Each row below holds a small network's activations on one input, seen along a few directions.
Each table varies a few parts of the input and shows all the possible inputs, shuffled.
Descriptions start from the smaller parts, as in this example, which fits no table here: ring(5) and (point or line(11) or (values(3) and line(4))).
Shared parts are said once, and a part with two or three values counts as separate values.

Table:
row 1: [ 22  22   0  35  11  28  23 -20  40 -14   1 -41 -29 -26]
row 2: [-12 -48  -9 -16  37 -25 -31  -7 -64  24   8  61  -2   9]
row 3: [-38  -6  -9 -54 -36 -45 -40   7 -50   7  16  65  59  84]
row 4: [-13 -54 -13 -29  26 -27 -43  -2 -14  12  22  34  47  34]
row 5: [-52  36   0 -49 -47 -49 -42  30 -57  30 -11  49  67  81]
row 6: [ 19   2   7  18  -9  27  28  10  37 -10  -6 -39 -17 -50]
row 7: [ 24  11   8   7   3  20  31   1  41 -19 -16 -41 -26 -46]
row 8: [ 16  13  -1  46  -2  35  21 -11  36  -5  10 -39 -19 -30]
row 9: [ 25  11  10   5   4  21  31   6  45 -19 -15 -44 -35 -45]
row 10: [ 18  19   3  43   7  34  22 -15  39 -10   2 -38 -22 -26]
row 11: [ 22  23   2  33  12  29  24 -15  44 -14   2 -44 -38 -25]
row 12: [ -24  -17  -15    3  -21  -28    5   -1 -102   27  -27   68  -27   30]
row 13: [-26 -18   7 -56  16 -48 -58  11 -33   8  29  48  61  56]
row 14: [ 20   7  11  14  -1  26  30   6  40 -15 -15 -38 -19 -46]
- What do these inputs look like to the network? => line(6) or (values(2) and line(4))
- Change only the values(2) part in row 14. List by row number the other rows that result. => row 10

Table:
row 15: [  43  -48   11   66   69   29   23  -16    2    2   -9  -26 -105  -52]
row 16: [ 38  29  16  20 -82  45  95   9  49 -52 -54 -64 -66 -55]
row 17: [ -7   2  11 -39   6 -47 -38  11 -21  -1  29  29  64  45]
row 18: [ 51 -58  20  37  96  25 -11 -13  68 -15  29 -53 -51 -41]
row 19: [ 27  64  -4  43  -9  48  21 -13  98 -27  63 -91 -45 -23]
row 20: [-36  10   4 -15 -12 -22 -22   1 -73   2 -13  62  -2  37]
row 21: [-20  14 -10 -25 -12 -13 -27 -15 -69  18 -19  61  -6  46]
row 22: [-19 -31 -15 -30  -7 -41 -49  19 -15  16  19   5  67  41]
row 23: [-40 -35 -15 -30 -11 -34 -48  23  -2   8  17  25  61  39]
row 24: [-27  -3  12 -39   2 -41 -37  14  -9  -8  27  47  58  43]
row 25: [  20  110   39    1   -8   25   38   25  124  -24  -43 -123  -11  -60]
row 26: [-22 -23 -24   0 -28 -37 -15  16 -75  31 -17  29  13  31]
row 27: [  36  -32    2   88   28   55   41  -56   14   -3    2  -25  -66 -105]
row 28: [  48  -77    1  -49   87    8    8   11   51  -25   11  -24  -32 -104]
row 29: [ 32  37   7  89 -35  91  68  20  42   4 -32 -64 -37 -91]
row 30: [-14   9 -11 -20 -18 -29  -9  -6 -63  25 -13  68   1  42]
row 31: [-11   8   2 -10 -15 -43  -5   7 -79  15  -5  51  11  35]
row 32: [-26 -22 -38 -10 -31 -22 -19   2 -58  41 -25  47   3  38]
row 33: [-43 -15   0 -10 -21 -24   4  14 -66  22  -8  57   8  36]
row 34: [-16   7  -1 -55   9 -17 -60 -12 -12   3  15  39  46  57]
row 35: [-10   2  -2 -49   2 -32 -42  -3  -5   9  21  46  53  53]
row 36: [-23 -11  -1 -11 -18 -30   3  11 -78  29  -6  38  13  39]
row 37: [ 44  12 -18  66  61  50  38 -57 105 -43  10 -77 -18 -24]
row 38: [-40 -23   9 -40   0 -27 -29  18  -7   6  27  34  61  47]
row 39: [-32   3  14 -44   8 -25 -55   5 -16 -14  21  40  50  47]
row 40: [-16  14   3 -16  -9 -28 -23  -2 -85   9 -11  44   4  40]
row 41: [ 37  30  15  60 -10  88  35  24 110 -14   7 -94  21 -81]
row 42: [-23 -18  -5 -50   0 -19 -34   1  -3  23  21  33  57  56]
row 43: [ 15 115  30  30 -32  30  71  21  59  -6 -79 -94 -67 -70]
row 44: [-22 -30 -29 -40 -10 -26 -53   5   2  26  10  24  57  48]
row 45: [ 38  19 -26  94  36  53  71 -59  39 -26 -27 -49 -73 -34]
row 46: [ 43 -42  10  61  53  52   8 -54  78 -20  40 -53 -12 -97]
row 47: [-30   4   3  -9 -19 -37  -5  11 -67   8  -7  69   5  33]
row 48: [-27 -10 -14 -20 -21 -15  -1  -2 -62  38 -14  56   4  46]
row 49: [ 44  22  25 -10 -60  41  63  13 114 -71 -16 -92 -10 -45]
row 50: [  21   71  -12   72  -33   51   54  -17   31   -9   23  -62 -100  -34]
row 51: [-43 -27 -23   0 -32 -31 -14  19 -62  24 -19  48   7  28]
row 52: [-12   7  13 -45  12 -31 -56   1 -28  -7  23  21  56  50]
row 53: [-19 -18   9 -40   3 -33 -30  14 -20  13  29  15  67  49]
row 54: [  40  -67   -7  -19   62   12   41    8  -12   -8  -26    3  -85 -112]
- What do these inputs look like to the network? => values(2) and (line(8) or (values(3) and line(4)))
- The inputs of row 46 and row 27 match in every part but the values(2) part. If row 42 is changed in the same way as row 46 into row 27, which row does it become? => row 48
- Change only the values(3) part in row 26. List by row number the other rows that result. => row 32, row 51
- Change only the values(2) part in row 54. List by row number the other rows that result. => row 28

Table:
row 55: [ 40  13  10  54  15  53  53  -8  64 -22 -12 -70 -66 -75]
row 56: [ 43  17   5  49  12  56  53 -15  64 -21 -11 -67 -65 -83]
row 57: [-26  17  -4 -15 -11 -37 -13  -2 -86  20 -13  59 -17  49]
row 58: [-23 -23 -12  17 -20 -12   6   5 -94  35 -27  62 -15   5]
row 59: [-15  12   5 -20 -15  -8 -35  15  35   0  36 -15  67  31]
row 60: [-18 -46 -11 -41  -3 -37 -17  15 -59  17 -10  53   8  21]
row 61: [-10 -37 -20   3   8 -13 -18 -25 -39   6  19  46   6  40]
row 62: [ 44  14   5  58  14  50  56 -17  62 -24 -14 -73 -61 -74]
row 63: [ -8 -25  -2 -16  47 -20 -43  -5 -11  16  18  21  29  17]
row 64: [-21  73  12 -35 -60  -8  -9  25  48 -12  -5 -31  65  50]
row 65: [ -5 -15  14 -53  14 -24 -32  10  15 -14  20  13  50  19]
- What do these inputs look like to the network? => values(3) or line(8)
- A walk changes only the line(8) part. It starts at row 64 and steps to row 59. List the rest of the walk in order. => row 65, row 63, row 61, row 60, row 57, row 58

Table:
row 66: [ 24 -17 -36  37  27  13  23 -36  -8   7  13  -9 -97 -28]
row 67: [ 22 -24  -8  49  30   8  30 -18  -6 -12  17 -16 -99 -14]
row 68: [ -3   2   0  62 -18  41  60   0 -52  21 -48  24 -63 -67]
row 69: [-37 -34 -21 -87 -38 -62 -44   0 -84   8  34 103  65  82]
row 70: [ 12  21  24  47 -13  10  63  -1 -64 -12 -39  16 -89 -48]
row 71: [ 25  35  43  32  30  26   2 -12  64 -43  60 -51   3 -30]
row 72: [ 11 -37  -7   6  53  19  14 -23  33  -9 -29   5  -8 -26]
row 73: [ 17  11   9  50 -22  38  46  -8 -62   9 -47  18 -79 -54]
row 74: [ 26   1   9  60  20  39  -2 -14  66  -9  45 -63  42 -45]
row 75: [ 25  -1  26 -40  -6  18   2  44  56 -12 -13 -50  -6 -56]
row 76: [-58 -14 -16 -29   6 -74 -79  18 -89  62  -7  64  81  89]
row 77: [ 10 -15 -10  74 -23  25  60  -4 -63  23 -54   1 -50 -63]
row 78: [  5  -9  16 -28  -2  21  14  54  66   0 -14 -43  10 -68]
row 79: [ 11  77   7   6 -55  37  15   1  85 -25 -10 -69  16  29]
row 80: [-50  10   1 -53   9 -59 -88  15 -90  49   0  77  55  98]
row 81: [-54  21  13 -57  19 -83 -69  25 -95  31  10  75  48 105]
row 82: [ 19 -26   7 -16  -7   4  14  49  55   1 -20 -65  23 -65]
row 83: [  5  93  -7  -9 -49  13  22 -12  82 -29  -7 -66   8  20]
row 84: [ 14  27  -4  35 -15  15  56 -19 -65   7 -43  23 -86 -61]
row 85: [-58 -59 -17 -59 -44 -42 -48  16 -68  18  26 106  84  76]
row 86: [-38 -50  -8 -71 -46 -43 -58   8 -79   6  28  99  69  86]
row 87: [  8 -42 -32  64  25  39  27 -16   5  22   9  -7 -74 -32]
row 88: [-44 -74 -24 -48 -49 -57 -47  12 -78  20  22  86  95  79]
row 89: [ 26 -18  18 -11  59 -11  19 -24  20 -41 -18  -5 -33  -6]
row 90: [-71   2  -8 -41  12 -58 -79  23 -79  60  -2  85  70  87]
row 91: [ 32 -28   3  -7  50  16   2 -32  23 -20 -26  -2 -24 -13]
row 92: [ 26 -53 -16  18  48   3  14 -27  22  -7 -33 -18   5 -22]
row 93: [ 12  17  18  48  25  56  -2  -9  77 -10  51 -40  29 -49]
row 94: [  4  52 -12  31 -56  23  26   5  85 -13 -18 -85  45  19]
row 95: [-48  27 -12 -70  17 -77 -72   7 -95  52   8  81  51  93]
row 96: [-10  69  -3  19 -52  39  26  10  96 -14 -12 -62  32  16]
row 97: [ 19  15  12 -56   0  -5   9  32  52 -16 -10 -47 -13 -64]
row 98: [  6  87  22   1 -46  11  34   7  82 -43  -1 -73   7  37]
row 99: [ 28 -11 -11 -23  56  -7  11 -43  18 -22 -23   3 -31 -20]
row 100: [-42 -40   4 -75 -37 -67 -40  18 -84 -12  37  97  62  94]
row 101: [ 24  41  13  21  26  29  -9 -32  64 -28  54 -44   4 -46]
row 102: [ 19   9  41 -45   4  -8  20  51  52 -31  -4 -54 -15 -49]
row 103: [ 32  25  28  35  21  53 -15 -19  67 -22  52 -48  13 -36]
row 104: [ 22 -58 -41  75  20  24  29 -21  -6  24   4 -30 -60 -28]
row 105: [ 28 -33 -22  52  21  36  15 -25  -4  10  10 -14 -89 -20]
- What do these inputs look like to the network? => line(5) and (values(2) or line(6))
- The inputs of row 92 and row 99 match in every part but the line(5) part. If row 104 is changed in the same way as row 92 into row 99, which row does it become? => row 66
- The inputs of row 86 and row 69 match in every part but the line(5) part. If row 80 is changed in the same way as row 86 into row 69, which row does it become? => row 95
- Change only the values(2) part in row 76. List by row number the other rows that result. => row 88
- Change only the line(5) part in row 101. List by row number the other rows that result. => row 71, row 74, row 93, row 103
- Change only the values(2) part in row 100. List by row number the other rows that result. => row 81

Table:
row 106: [-27  29 -27  54 -24  -8   2 -41 -93  27  -2  59 -37  71]
row 107: [ 17 103  11  65 -26  51  36 -17  80 -19   1 -87 -24  -9]
row 108: [ 28  34  18  -7 -20  11  73  19  -4 -21 -70 -29 -95 -69]
row 109: [ -5 -31   5 -49  -7  -5 -45  21  86 -20  50 -29 113  21]
row 110: [-22 -20  16 -98  49 -70 -71  18 -35   6  15  55  51  52]
row 111: [ 39  30   9  50  61  47  -3 -38 111 -27  45 -84  -9 -31]
row 112: [-14 -38 -21  50 -62  24  44  22 -64  37 -42  25 -20 -41]
row 113: [ -6 -46 -29  38  62 -13 -38 -62 -65  20  45  64 -24  51]
row 114: [   8 -114  -21   35   24   19    5    2  -36   28    5   30   -5  -64]
row 115: [-43  54  16 -81 -36 -64 -31  36 -63  13 -29  50  37  70]
row 116: [ 50 -42  18 -23  69   7  34  -1  26 -31 -25 -24 -82 -92]
row 117: [-25  42   6 -35 -90   1  -7  40  58 -11   7 -32  96  40]
- What do these inputs look like to the network? => values(2) and ring(6)
- The inputs of row 110 and row 115 match in every part but the values(2) part. If row 113 is changed in the same way as row 110 into row 115, which row does it become? => row 106
